A small network was trained on made-up records. Each row is its average activation on records with the value named, seen along a few directions.
Values that are neighbours, or in one group, have similar rows; names and order tell nothing.
Random noise pushes rows far along 22 fixed directions. That doesn't count. These rows show it; they differ only by the noise:
[ 120    2 -276  189   -8 -266  386 -207  256  358   12  149   -4  -53
  -67    2 -389 -168  257  249 -316  167 -283   25 -319 -334   84  178
  -38  -60  106 -152]
[-142  459 -462 -231  498 -367   36  114 -120 -380  -64  135   71 -196
  218  115  243 -465  368  195 -506 -430  384  -25   74  146 -514  189
   91 -143  196  -66]
[ 143  226 -136  116  328 -248  202  269  -54 -288 -194  -57  301   71
  180 -231 -147 -146 -224 -512  184 -342 -502  119 -162  -36  237  135
   40  310  704   38]
[ -43  -52  -71  280 -213   45  140  102    0  230  290 -295  159    4
 -211  132   76  231  -46   72  -13  -55 -309  -64 -203  114 -407 -129
  -94  -57 -197  -20]
[-139 -292   40 -275  108 -239  351  250 -245  -45   33   49  -25   35
  113  145  368  -55  124  198   14 -101  -80  -21   42  -41   58 -134
   40 -256 -185  -92]
[  41   13  -26 -193  103   -4  -85  -37  367  -52  -78   51 -250  -89
  114 -215  138  -96  254  -95 -142   19  179  114 -244 -238  -71   -3
   -4  131   77 -174]
[-215  117 -244  231   17 -136   16   48  171  -90  -44  454 -378 -442
  -17  -89 -348 -294  128  140  -30   93  581 -159   24  358 -154  265
  399  444 -260 -280]
[ 138   27  -25  239 -185 -216  297  118  101    8 -107 -171  289   20
  -24  -39 -347  -32 -399  288  335  -78 -487 -148  -15 -236   89 -102
  213 -189  221    7]
[ 248   -6    0  107 -309  -93 -227 -148  -99  275  144 -106 -291  -49
  191  147 -222 -139 -275  558  216 -232 -409 -154  245  -68 -115   33
   56 -331 -312  123]
[-158 -310  156  218 -104 -124  100  170  360  186  276 -428  253   29
  134  216  -48  -97   95 -110  -69    9  127   35   43 -131 -323  -20
   59  -47 -105  -50]
[  43   49  312  -96  -93   19 -345  135  -42   56   33 -279  -59 -141
  358  148  346 -129   39    9  -63   62 -127 -268  322  163 -157   37
   42  136  -46  -30]
[  38   41  -38  -11 -104  242  -50  374  472 -132  599  156 -372 -173
  -94 -265 -467 -212  112   81  123  450 -188  -99  -80   93 -145   49
  189   84 -294 -319]
[ -68 -385 -178  287  -19 -166   -2 -181  -67  354 -300 -207  119 -264
  135  -48  288  253  385  -16   99 -157 -463  511 -306 -243  126 -178
  -82   54  217 -218]
[ 511  117  301  297   31  -11   41   15   85   58  206  -66   -1 -290
 -302 -253  262  142 -530  -85   -2  152 -298 -189  -98 -525 -202  178
   28  185   43 -290]
[  86  227 -182   87  -47   21   69   81 -104   15 -450  125   13  265
  -77 -205  -80  218 -377 -421   -1  -41   67   -3  209 -270  405  -77
 -233  -53  500  146]
[-141  196 -146  586 -109 -165  -94 -276   74   20 -122  130  443  -96
 -316  -65  -91   86 -338  350  -69  404  235 -132   17 -185 -511  367
 -100  108  181  -96]
[-385  -52   44  160 -236  284   20  505 -444 -179  562  102  199  156
 -351 -240  -87   76  -97   78  358  -98  -42  169   32  107  -74   -9
   86  137 -144  -94]
[-297  -39   19 -155   29  386  145 -110  -68  -60   -8   47 -566 -230
   15 -142 -364  162  264  -96  508   83  545   93 -103  668  129 -140
  -89   83   15   83]
[-175  -35  161 -113  -15 -362   51  316  -22   68   95  -53 -163 -138
  258 -368  141  -59 -174 -267  305  -68  240 -101  -57 -237  -26  166
 -154  378  241   -5]
[ 110 -480  -66  105  269  -84   23   15  -48  107   55  233 -145 -176
   81  154  224  249  213   22  207   73  158  204 -269   -8  102  115
 -249 -272   51 -315]
[  89 -341 -220  187   74   59  276  -23   72   77  401  -90 -223  261
  125  -84 -224 -352  155 -393   51  -69  -70  282  302   81 -392   -9
   27   80 -289  -50]
[  -9 -123   44 -236  141 -200  178  375  219  -77  455  -26 -196  -58
   31  257 -481  190   61 -187  165   68 -132 -196 -393  497  190  -58
  -67  -78 -313  132]
[  52 -174  134 -157  122 -512  257  149 -131    4   30   42  407    3
  112  234   71   71  326 -321 -183  381  132 -433   -6  383   98  -32
  115  473 -121  -29]
[ -82  184    7 -198   82  -10   52 -418  267   -2  -79  185   42  -35
   10 -176  173 -340  162  141 -244  -36  -21   25 -420  -53 -204  156
  144  260    6  168]


Field P:
p5: [-289 -258   60  -39  -13 -282  145    9 -345  186  -51   -8 -106   44
 -114   72  227  282  -62 -268 -153 -136  -52  211  -27  -93  237  -74
 -140  191 -415  153]
p3: [  68   54  365 -193  -96 -182 -778  -97  -23   12  218 -182  494 -173
   72 -216  314  222  -43 -184   93  -66  -53  135 -130 -351   45  -62
   35  246   45  308]
p10: [-335 -115 -166  405  146  171  647  285  137  164  169  -87  130  -47
 -183  134 -186 -165   46 -143 -217  123 -515  214 -157   10   59  179
  -66 -152  154 -173]
p11: [ 157 -220  -11  615 -237  315   35  153   86  316  312 -283  444  144
 -161  287   14  176   23 -116   80   29  364 -172  -62  154 -455   84
 -123  -17  161 -310]
p8: [  34  -71  362  -86  108   47  233   95   10   68  388 -271   64 -375
 -247   45  309   92  -85  -63 -205  351  -21  -80  263 -254 -101 -185
   67 -253 -248  -56]
p4: [ 245  -99   20   84   89  323  249 -157 -149  171 -110  173 -341 -317
 -220  -88  466  144  -99 -203   88   60 -197   -4 -125  184   88 -131
   77  110 -134 -180]
p1: [  22   20 -135 -137   91  -92 -311  288  411  -95   85 -260 -127 -184
  387   44 -355 -161   94   14  154  -50 -345  132   -5   41  134  -34
  -27 -277  125   -8]
p2: [ 131  168  301 -349  171 -457  233   71 -141   27  251 -158  305 -137
 -104  -38 -152  182   78  -58 -147  415 -198 -264 -153 -217  324   68
 -203   93  231   85]
p7: [ 253 -321   43  -34    5   51 -320  177 -231   28  335   41  326  299
   26  309  216  -27  151 -115 -173 -339 -102  131  137  -41  136  -48
  129  -98 -358  -10]
p9: [-290   -5  194  233  -87   57  509  145  323  166    1 -228  141  -46
 -101   16  -81   68 -253 -166  136  305  226 -328 -269  176 -165  201
 -179  228  232   32]
p6: [ -15 -181   38   38   62   83  -55  -34  -30   25   88  151   20  108
   33  183 -208    7  261   93   35   76  134  100 -157  130  242  169
  -62    8    6 -135]
p12: [   8  296   -5   -2  128   28 -143   12  291  -98  202   59 -409 -559
   -8 -318 -173 -314 -643 -180  168  -44  382  -54  466 -205 -159   91
  239 -224 -147  263]
P is arranged as a 3 by 4 grid.
Which values are neighbours of p2? Give them in the order they are listed.
> p8, p4
Which values are neighbours of p7? Give them in the order they are listed.
> p1, p9, p12
A value of P combines one of 3 hidden first parts with one of 4 second parts; all combinations occur once.
p12 and p7 share the first part; p12 and p11 share the second. Which value has the first part of p11 and the second part of p7?
> p1
p8 and p6 share the first part; p8 and p3 share the second. Which value has the first part of p3 and the second part of p6?
> p5

Field Z:
z2: [ 226  217  267   13 -179  840 -377 -154  449 -148 -433  419  265  450
 -235   18  444 -225  -91   16 -456 -283  585  -55 -187 -420  282   53
  403  -42  302 -130]
z3: [ 208  200  -53 -452  223 -207 -260 -412 -203 -246 -171   -2  263  302
   56   97 -155 -101  288  271 -386   -8 -367  168   13 -176  263   24
 -107 -102   50  251]
z1: [-375 -149  131  234 -228  140  132  717 -111  290   13 -614 -393  425
  245  160  184  259 -303 -620 -122  -22   58   -3  632 -167  -75  -36
 -679 -126  145  -36]
z8: [ 197 -177 -350  100  244 -627 -387 -117  380  123 -378 -166 -167 -405
  738   72   19 -169  259 -291    0 -171 -362  228  124   -3  -35  -31
   71   44  173   -7]
z4: [ 144  357 -101  -64 -397 -151 -479  441 -675  -18  409   99  406   14
 -188  -97 -471  287 -247  278  377 -170 -400 -248  213   51  399 -140
   59 -146  -34  267]
z6: [ -54 -371   11  -20  192  -43  -56  113 -332 -331 -319 -105   62   26
  237  110  -32    9  319 -147  295 -262 -274  477  220  191  518 -255
  298  140   17 -223]
z9: [-196 -252 -144 -329 -272 -273  523  565   34  140  -17  170 -334  745
  309  156  -87 -407  -35 -172  -69 -413  173 -298  129   78  221 -116
   75   59 -247   67]
z7: [ -57  345 -158  113 -172  222  188  107  161 -249 -246 -191   74  316
 -209 -110  169  -65 -257  179 -234 -207  335 -173  177 -207 -622  -87
   40  -82   65 -121]
z5: [-452 -188  139  -44 -495  393   85   91  318  354  -66 -136  118   12
   66  -89  133  -79  165  -80   78  254  465  -27  237  -70   88 -395
  209 -174   66  119]
Z is arranged as a 3 by 3 grid.
Which values are neighbours of z9? Give them in the order they are listed.
> z6, z5
Which values are neighbours of z4? Give them in the order they are listed.
> z2, z3, z7
A value of Z combines one of 3 hidden first parts with one of 3 second parts; all combinations occur once.
z8 and z7 share the first part; z8 and z5 share the second. Which value has the first part of z5 and the second part of z7?
> z4
